A small network was shown many inputs. Here are its activations along a few directions, one row for each input.
In each table, some parts of the input vary, and every possible input appears once, in random order.
Descriptions start from the smaller parts, as in this example, which fits no table here: values(2) and (point or ring(9) or (ring(5) and line(6))).
Shared parts are said once, and a part with two or three values counts as separate values.

Other details of the inputs vary at random and push rows far along three fixed directions, the same in every table; ignore that.

Table:
row 1: [-30 -29 -55 -44 -4 96 6 -7 -52 -8 -62 -7 33]
row 2: [16 -48 -35 17 -11 78 8 53 -29 -11 -31 -80 -22]
row 3: [25 -12 20 -34 50 -34 36 -19 -7 17 -13 61 -9]
row 4: [-6 -31 -38 -32 4 -4 39 -19 26 -54 7 97 39]
row 5: [-20 -43 -36 -37 -2 -9 43 -20 26 -49 8 96 37]
row 6: [-53 36 -21 5 -20 79 3 -67 -33 -29 -16 14 28]
row 7: [-6 11 -36 -17 -1 44 -21 -5 -50 17 -54 -30 15]
row 8: [-52 -19 -50 -13 -52 84 14 -9 20 -11 -60 3 58]
row 9: [69 -9 69 40 62 -77 -14 51 5 23 43 -27 -86]
row 10: [28 50 66 -25 34 -83 -1 -25 -22 71 18 26 -15]
row 11: [4 67 41 -14 -7 -95 -30 -16 10 25 62 38 14]
row 12: [-26 33 -4 19 -24 57 9 -42 -19 -18 9 -9 15]
row 13: [-40 88 26 40 -23 -16 -38 -67 -30 21 7 -40 -11]
row 14: [-64 -10 -45 1 -57 82 39 -27 -12 -42 -16 22 40]
row 15: [26 -5 -8 -37 4 -36 -12 16 56 12 -2 53 48]
row 16: [6 68 29 -3 1 -108 -32 -28 14 15 36 40 5]
row 17: [25 61 36 -27 0 -85 -58 6 40 51 18 25 35]
row 18: [6 -12 -3 -44 17 -36 -29 15 51 2 2 56 38]
row 19: [9 11 3 46 -7 -11 -46 36 -38 34 -25 -119 -59]
row 20: [-32 89 22 14 -42 -2 -73 -6 -2 50 -14 -48 33]
row 21: [68 -76 23 27 65 -33 41 56 24 -19 18 1 -72]
row 22: [-58 89 8 11 -44 -5 -78 -30 -8 49 -40 -38 27]
row 23: [17 46 67 -26 48 -82 -18 -27 -27 60 13 33 -18]
row 24: [21 -16 -32 -82 28 -22 11 -18 -16 19 -42 51 35]
row 25: [-48 24 -7 15 -14 50 -4 -46 -21 -23 6 -6 2]
row 26: [-19 68 13 -10 -9 -14 -64 -18 -65 62 -34 -65 -2]
row 27: [31 -10 20 -30 56 -25 25 -13 -11 15 -6 67 -3]
row 28: [6 2 6 -26 -1 -38 13 -3 22 -19 49 67 30]
row 29: [38 -52 -47 -83 26 6 43 4 -3 3 -33 55 47]
row 30: [-13 -51 -16 57 -20 41 -32 75 44 -31 -7 -75 -37]
row 31: [4 6 -6 -40 7 -13 43 -59 16 -14 16 71 37]
row 32: [20 73 32 -2 -7 -100 -22 -23 14 22 47 36 18]
row 33: [29 69 51 -25 34 -57 -4 -35 -33 68 4 40 11]
row 34: [9 -50 -37 19 1 71 -6 50 -31 -20 -37 -74 -32]
row 35: [26 -107 -26 19 -4 -7 66 55 61 -73 45 29 -22]
row 36: [43 -19 -23 -63 41 -46 -1 6 -7 19 -23 35 18]
row 37: [49 -64 3 38 3 -53 35 60 61 -50 60 3 -43]
row 38: [38 0 45 50 17 -97 -38 53 37 -20 83 -20 -59]
row 39: [-36 102 1 15 -52 6 -62 -26 -6 51 -42 -42 48]
row 40: [-15 -54 -11 59 -25 37 -30 70 43 -31 -11 -80 -38]
row 41: [-36 10 7 6 5 50 16 -29 -51 18 -42 -7 -14]
row 42: [-33 33 15 87 -42 -9 -39 19 -6 -17 25 -82 -53]
row 43: [45 -78 6 11 11 -37 -6 91 86 -19 38 -13 -27]
row 44: [0 -11 12 -28 27 -39 13 -37 19 -21 38 60 7]
row 45: [-28 90 9 29 -31 -11 -84 -13 0 42 -31 -41 23]
row 46: [-42 -24 -13 -17 -8 107 58 -27 -50 -1 -48 14 19]
row 47: [-1 -43 -34 -57 11 12 3 10 53 -24 -21 85 56]
row 48: [27 21 50 83 2 -3 0 33 -27 33 2 -106 -83]
row 49: [-57 -23 -44 -21 -49 92 8 -2 15 -14 -51 5 61]
row 50: [52 -115 9 -2 52 30 74 62 20 -34 23 22 -44]
row 51: [-53 91 10 6 -58 4 -62 -27 -7 56 -35 -43 41]
row 52: [-2 -47 -23 65 -23 32 -19 65 49 -32 -25 -78 -39]
row 53: [6 -24 -28 -87 27 -19 7 -17 -20 21 -35 51 33]
row 54: [0 -30 -26 -41 -6 10 44 -8 25 -45 25 95 49]
row 55: [-43 -13 -52 -13 -50 87 16 -9 21 -14 -64 4 57]
row 56: [14 -16 27 -42 54 -25 24 -10 -13 18 5 65 -9]
row 57: [8 -4 10 -28 34 -31 8 -32 17 -23 43 62 11]
row 58: [17 65 39 -5 23 -97 -23 -55 11 20 39 31 -6]
row 59: [-29 96 36 30 -25 4 -37 -55 -35 25 28 -41 6]
row 60: [-15 7 -24 -31 -15 49 -8 2 -49 29 -36 -38 19]
row 61: [-15 4 -27 -29 -21 40 -2 -5 -47 31 -45 -41 15]
row 62: [-9 -35 -31 -38 6 7 31 -12 22 -54 17 102 40]
row 63: [21 -62 -14 29 -9 42 3 70 -18 -4 -11 -104 -50]
row 64: [-8 3 1 -48 10 -4 31 -50 10 -13 34 74 38]
row 65: [14 -32 -7 83 -15 45 26 24 16 -51 27 -77 -54]
row 66: [-37 101 13 46 -38 -15 -56 -36 -31 11 6 -23 6]
row 67: [27 -26 -11 -73 40 -38 -9 11 -11 23 -7 37 13]
row 68: [80 -89 -1 -17 43 -34 12 88 22 -4 30 -31 -40]
row 69: [-62 -14 -38 0 -24 89 34 -59 -17 -46 -21 16 18]
row 70: [43 -17 34 36 14 -107 -50 65 74 15 30 -37 -46]
row 71: [-64 -10 -38 -1 -55 85 34 -25 -15 -44 -11 21 42]
row 72: [-25 15 10 8 -8 51 35 -28 -46 26 -38 -13 -4]
row 73: [40 -53 -44 -82 28 12 37 6 -6 4 -28 59 48]
row 74: [-11 -2 1 -47 7 -6 34 -54 9 -14 27 71 39]
row 75: [-36 -82 -37 59 -33 80 30 43 14 -86 9 -35 -33]
row 76: [18 1 -1 -18 31 -40 18 -39 22 -24 27 61 10]
row 77: [10 81 28 -8 -11 -83 -30 -32 3 27 42 47 31]
row 78: [-9 -91 -18 51 10 92 60 35 -16 -40 -35 -43 -61]
row 79: [-41 -20 -16 -18 -5 111 55 -23 -50 -1 -43 17 17]
row 80: [76 -73 29 27 52 -29 52 60 25 -10 26 -6 -64]
row 81: [23 -42 19 65 9 64 31 53 -19 -13 -1 -71 -69]
row 82: [-11 5 -29 -23 -21 37 2 -8 -45 32 -50 -41 18]
row 83: [-53 94 22 36 -39 -16 -58 -32 -32 15 18 -27 1]
row 84: [-11 34 27 88 -32 4 -14 -6 -6 -3 31 -100 -54]
row 85: [20 -14 28 -39 58 -21 21 -8 -15 15 5 65 -3]
row 86: [1 79 5 -8 -22 -14 -40 -19 -58 70 -41 -70 6]
row 87: [11 31 28 103 -4 -7 -38 11 -1 -16 40 -96 -73]
row 88: [47 -73 17 29 23 -41 39 36 55 -42 70 -10 -57]
row 89: [69 3 48 53 28 -86 -10 26 41 -5 83 -31 -59]
row 90: [-34 23 -31 10 -30 37 -33 -4 16 -2 -51 -16 34]
Each input here is: values(2) and ring(5) and ring(9).
Q: Changing only the values(2) part turns row 10 into row 41. The same change can be made to row 86. Which row results?
A: row 24
Q: Changing only the values(2) part turns row 59 into row 57. The same change can be made to row 12. Which row results?
A: row 6
Q: Change only the values(2) part in row 43. List by row number the other rows that result.
A: row 30
Q: Change only the values(2) part in row 74. List by row number the other rows that result.
A: row 44
Q: A walk changes only the ring(9) part. It starts at row 39 and steps to row 15. List the rest of the walk in order.
A: row 17, row 20, row 43, row 49, row 51, row 8, row 55
Q: Change only the ring(5) part in row 60. List by row number the other rows that result.
A: row 11, row 43, row 64, row 79

Table:
row 91: [2 21 41 39 -17 -23 -38 40 32 15 27 -40 -18]
row 92: [-13 -70 -62 -25 -2 66 11 26 0 -35 -57 -4 11]
row 93: [37 -61 -2 10 24 1 15 37 7 -14 22 -23 -27]
row 94: [-20 45 10 27 -9 38 -22 -16 -48 27 -46 -41 -17]
row 95: [-12 52 -5 28 -24 29 -5 -21 -29 6 -8 -49 3]
row 96: [-29 16 -24 8 -40 57 24 -30 -29 -3 -19 -32 9]
row 97: [-46 24 -18 36 -26 63 3 -38 -19 -23 -27 0 5]
row 98: [5 -51 -15 -66 24 2 34 -19 17 -34 20 90 41]
row 99: [-16 19 -23 16 -36 62 24 -25 -30 -10 -22 -18 15]
row 100: [40 -19 6 23 2 -25 9 19 12 -11 33 -41 -28]
row 101: [-23 55 5 30 -54 34 -14 -7 1 28 -23 -53 21]
row 102: [27 -34 15 11 30 -23 5 35 9 8 5 -32 -58]
row 103: [31 24 23 -31 10 -78 19 -15 5 22 30 39 12]
row 104: [-46 63 -13 -32 -1 16 -6 -82 -18 3 -22 68 57]
row 105: [-54 51 -4 -24 -13 5 8 -75 -22 8 -24 68 53]
row 106: [14 12 -6 -30 17 -93 -35 -7 39 -4 21 52 17]
row 107: [26 -57 4 13 18 -5 31 48 3 -11 19 -15 -33]
row 108: [22 9 30 26 6 -33 -19 21 -12 32 26 -53 -45]
row 109: [-24 84 29 -13 -1 -63 -33 -65 -8 38 13 34 13]
row 110: [33 -19 -4 -54 40 -23 22 -3 6 7 14 66 23]
row 111: [-16 81 13 -42 -13 -71 -71 -27 -13 35 15 20 38]
row 112: [20 -23 17 44 17 -34 -11 14 30 -24 37 -26 -42]
row 113: [-27 39 11 26 -31 36 -26 9 -10 42 -28 -49 18]
row 114: [19 -37 -52 -74 0 -21 24 -5 26 -24 -3 63 52]
row 115: [-15 -65 -28 -9 -5 83 34 27 26 -16 -59 8 17]
row 116: [29 20 32 36 30 -31 -31 24 -10 25 -1 -52 -50]
row 117: [-50 -15 -25 -2 -29 82 22 -16 -22 -27 -10 -2 9]
row 118: [19 -63 5 12 26 3 30 40 3 -14 -13 -11 -40]
row 119: [30 -40 -30 -69 24 -50 -2 17 18 3 5 61 37]
row 120: [7 -66 2 13 8 10 35 44 16 -44 31 6 -27]
row 121: [2 38 28 26 8 -11 -40 -8 -33 33 -19 -63 -30]
row 122: [32 20 33 39 7 -30 -24 27 -16 28 21 -45 -43]
row 123: [20 25 30 -34 33 -64 -13 -9 11 7 43 55 14]
row 124: [-43 -28 -29 23 -31 77 21 1 37 -33 -31 13 25]
row 125: [19 -53 4 18 9 15 20 38 19 -40 31 6 -30]
Q: Changing only one part turns row 125 into row 99. The same change can be made to row 98. Which row results?
A: row 100
Q: What do these inputs look like to the network?
A: line(5) and (values(2) or ring(5))
Q: Change only the line(5) part in row 95. List by row number the other rows that result.
A: row 104, row 110, row 116, row 123
Q: List by row number the other rows that have the line(5) part in common with row 122.
A: row 93, row 107, row 108, row 110, row 113, row 119

Table:
row 126: [10 22 1 -49 17 -45 -10 -25 -24 33 -14 31 21]
row 127: [-13 -82 -49 -8 -10 95 56 24 -2 -29 -49 -6 10]
row 128: [-15 12 -9 -59 15 13 31 -53 -31 23 -34 66 41]
row 129: [-31 35 -2 58 -28 68 -34 13 -36 15 -42 -91 -24]
row 130: [-1 36 8 -21 -6 -38 -8 -31 19 16 12 46 39]
row 131: [-52 11 -17 44 -41 69 -4 1 -8 -21 -25 -40 -1]
row 132: [47 -55 27 24 36 -61 -9 62 43 -15 53 -15 -60]
row 133: [-23 -12 -13 50 -22 60 22 -6 0 -40 -2 -26 -16]
row 134: [-50 50 10 78 -47 61 -14 -16 -36 -8 -9 -82 -27]
row 135: [-7 54 -3 -43 -3 6 -13 -40 -37 37 -24 13 41]
row 136: [39 -94 -1 10 29 -32 26 57 65 -56 45 19 -39]
row 137: [-43 45 14 69 -37 69 -17 -10 -49 6 -13 -84 -31]
row 138: [5 28 9 -50 27 -30 -18 -28 -9 28 -12 44 28]
row 139: [3 89 40 -24 8 -92 -55 -35 -27 56 26 17 14]
row 140: [-43 -45 -49 -3 -16 106 27 -5 -26 -26 -62 -19 8]
row 141: [52 -91 -15 14 25 -37 28 53 58 -61 48 17 -36]
row 142: [4 -11 -12 -65 31 9 39 -39 -10 4 -17 88 44]
row 143: [-50 45 -8 66 -53 52 -32 -5 -40 -10 -12 -90 -21]
row 144: [66 -98 -12 -6 49 -30 27 67 33 -37 27 6 -40]
row 145: [-3 95 41 -7 3 -92 -62 -49 5 43 27 21 16]
row 146: [-4 -15 -10 -63 6 5 28 -21 8 5 -6 81 55]
row 147: [-10 -30 -22 20 -22 64 16 20 -12 -24 -4 -40 -10]
row 148: [43 83 68 87 -7 -119 -78 32 16 42 72 -109 -75]
row 149: [-27 96 36 -1 -15 -30 -53 -33 -27 55 -6 -6 16]
row 150: [1 36 9 -37 -8 -38 -3 -30 4 12 18 39 32]
row 151: [-27 -72 -44 10 -29 95 52 16 18 -57 -20 6 19]
row 152: [-13 -5 -22 -52 3 -1 21 -36 29 -16 -10 97 56]
row 153: [6 -15 -19 -73 21 7 29 -23 2 13 -24 81 61]
row 154: [63 -57 26 17 38 -65 0 71 42 5 21 -23 -61]
row 155: [72 -57 18 14 36 -68 9 70 30 4 36 -40 -62]
Q: What do these inputs look like to the network?
A: line(5) and (point or ring(5))
Q: Changing only the line(5) part turns row 141 into row 139. The same change can be made to row 130. Which row results?
A: row 146
Q: List by row number the other rows that have the line(5) part in common with row 135.
A: row 129, row 138, row 142, row 144, row 153
Q: Change only the ring(5) part in row 126. List by row number the other rows that result.
A: row 127, row 140, row 154, row 155
Q: A walk changes only the line(5) part. It starts at row 133 and steps to row 134. List the rest of the walk in order.
A: row 137, row 142, row 128
